Each row below holds a small network's activations on one input, seen along a few directions.
Each table varies a few parts of the input and shows all the possible inputs, shuffled.
A made-up example of a description, with smaller parts first: one of 4 places along a line, together with either a single point or one of 11 places along a line or (one of 3 separate values, together with one of 5 places around a ring).
Shared parts are said once, and a part with two or three values counts as separate values.
(in the rows, 128 means zero)

A family of inputs:
row 1: [195 128 123 168 123 172 128 114  99 101  38 113  86 182 179]
row 2: [141 126 132 196 130 134 157 101 130 136  80 151  72 154 144]
row 3: [167 121 205 133 149 106 164 106 166 155 128 154  68 139 135]
row 4: [100 125 153 121 118 143 105 146 168 134 168 115 110  75 137]
row 5: [ 85 117  75 189 104 174 101 140 137 121 124 107 118  90 148]
row 6: [ 78 150  52 147 135 121 125 138  92 115 117 111 148 165 128]
row 7: [134 121  83 168  98 207  79 161  96  87  84  70 130 120 169]
row 8: [109 140 139  38 139  56 148 123 123 148 193 169 209 116  65]
row 9: [129 141  57 123 131 157 103 160  55  85  73  65 159 193 147]
row 10: [189 112 226  96 143  68 175  78 175 173 172 198 124 110  80]
row 11: [ 95 149 122  83 146  97 135 146 128 133 154 119 153 155 118]
row 12: [113 105 167  75 119 101 116 123 166 148 205 164 160  39  86]
Describe the family of inputs behind these rows.
Answer: one of 3 separate values, together with one of 4 places along a line
The inputs of row 7 and row 1 match in every part but the choice among 3 separate values. If row 4 is changed in the same way as row 7 into row 1, which row does it become?
Answer: row 3
Which other rows does row 8 become when the choice among 3 separate values takes its other values? List them by row number.
Answer: row 10, row 12

A family of inputs:
row 13: [ 91 134  49 159 110 201  72 174  92  81  81  54 118 135 186]
row 14: [109 136  66 210 105 190 111 135 110 102  59 102  90 146 182]
row 15: [158 125  75 204 124 178 123 124  90 103  46  96  97 183 170]
row 16: [109 135 149  67 146  60 157 113 137 154 177 175 164 120  82]
row 17: [139 122 205 105 149  81 166 109 176 167 169 168 101 116 105]
row 18: [119 119 149  75 125  89 134 119 139 146 183 168 176  82  82]
row 19: [121 133 166  78 146  67 154 110 155 157 179 168 146 120  88]
row 20: [187 130 115 165 122 181 118 129  83  90  31  95  89 187 181]
row 21: [ 98 133  43 202 118 185  99 156  77  91  70  67 113 162 162]
row 22: [131 117 165  85 126  95 132 115 156 149 185 161 159  81  87]
row 23: [107 149  37 145 119 183  90 176  63  80  75  46 161 187 164]
row 24: [142 117 185  96 126 102 136 113 168 153 184 162 138  78  99]
row 25: [150 106 202 109 129 107 143 112 178 160 175 161 115  77 103]
row 26: [133 134 187  90 146  75 158 109 166 160 178 169 125 117 100]
Describe the family of inputs behind these rows.
Answer: either one of 6 places along a line or (one of 2 separate values, together with one of 4 places along a line)
Which other rows does row 16 become when the place on the line of 4 takes its other values? List them by row number.
Answer: row 17, row 19, row 26
List by row number the other inputs of the same sort as row 13.
Answer: row 14, row 15, row 20, row 21, row 23

A family of inputs:
row 27: [158 115 167 174 134 127 156  99 154 147 108 153  71 133 136]
row 28: [110 125 121  80 126 101 120 132 124 133 175 140 185  98  89]
row 29: [106 143  35 184 112 192  93 157  75  82  55  66 124 174 177]
row 30: [180 124 170 125 134 124 147 113 129 133 108 139 113 151 130]
row 31: [169 112 168 166 117 158 129 109 156 131 102 141  71 107 159]
row 32: [102 114 146 105 114 136 101 145 158 133 180 122 140  61 117]
row 33: [133 139 139  74 147  85 145 125 121 136 149 140 160 154 104]
row 34: [150 135 157 115 146  93 157 109 129 141 129 152 120 157 113]
row 35: [ 89 125 135 121 124 112 127 131 161 149 184 142 142  82 105]
row 36: [108 138  35 178 116 196  89 166  65  79  57  55 127 173 178]
row 37: [103 137 135  84 137  84 143 123 135 143 162 159 154 119 100]
Describe the family of inputs behind these rows.
Answer: either one of 2 separate values or one of 9 places along a line
List by row number the other inputs of the same sort as row 31.
Answer: row 27, row 28, row 30, row 32, row 33, row 34, row 35, row 37

A family of inputs:
row 38: [ 88 129  75 170  98 188  85 153 115  98 103  97 118  99 165]
row 39: [193 129 113 179 134 170 129 117  83  96  27  99  74 203 179]
row 40: [112 125  90 196 111 187 109 144 120 111  81  90  85 128 175]
row 41: [144 120 187 101 135  76 158  95 166 165 184 188 138  91  83]
row 42: [116 135 163  83 148  57 168  99 157 163 172 190 141 122  89]
row 43: [139 122 197  73 136  86 141 120 165 155 194 160 144  87  91]
row 44: [129 129 175  90 142  65 164  97 163 165 180 186 140 109  83]
row 45: [112 137 173  57 148  69 149 124 155 153 183 161 147 117  97]
row 46: [147 105 208  80 131  97 137 119 175 159 194 159 137  71  90]
row 47: [123 144  51 119 123 153 110 155  50  86  69  88 172 184 144]
row 48: [152 101 198 108 130  87 155  94 175 168 183 188 132  73  81]
row 49: [125 131 184  64 142  76 146 121 162 155 191 157 146 105  91]
row 50: [ 98 148  47 157 125 154 109 157  71  97  91  73 157 183 137]
row 51: [ 80 126  49 169 122 171  90 160  96  99 107  74 126 130 152]
row 52: [103 136  49 130 112 173  81 163  94  94 115  71 170 136 151]
row 53: [158 125 111 184 109 191 108 128 118 101  57 103  83 142 184]
row 54: [157 133 108 214 131 178 137 130 110 111  45  92  65 198 184]
Describe the family of inputs behind these rows.
Answer: either (one of 2 separate values, together with one of 4 places along a line) or one of 9 places along a line
List by row number the other inputs of the same sort as row 45.
Answer: row 41, row 42, row 43, row 44, row 46, row 48, row 49
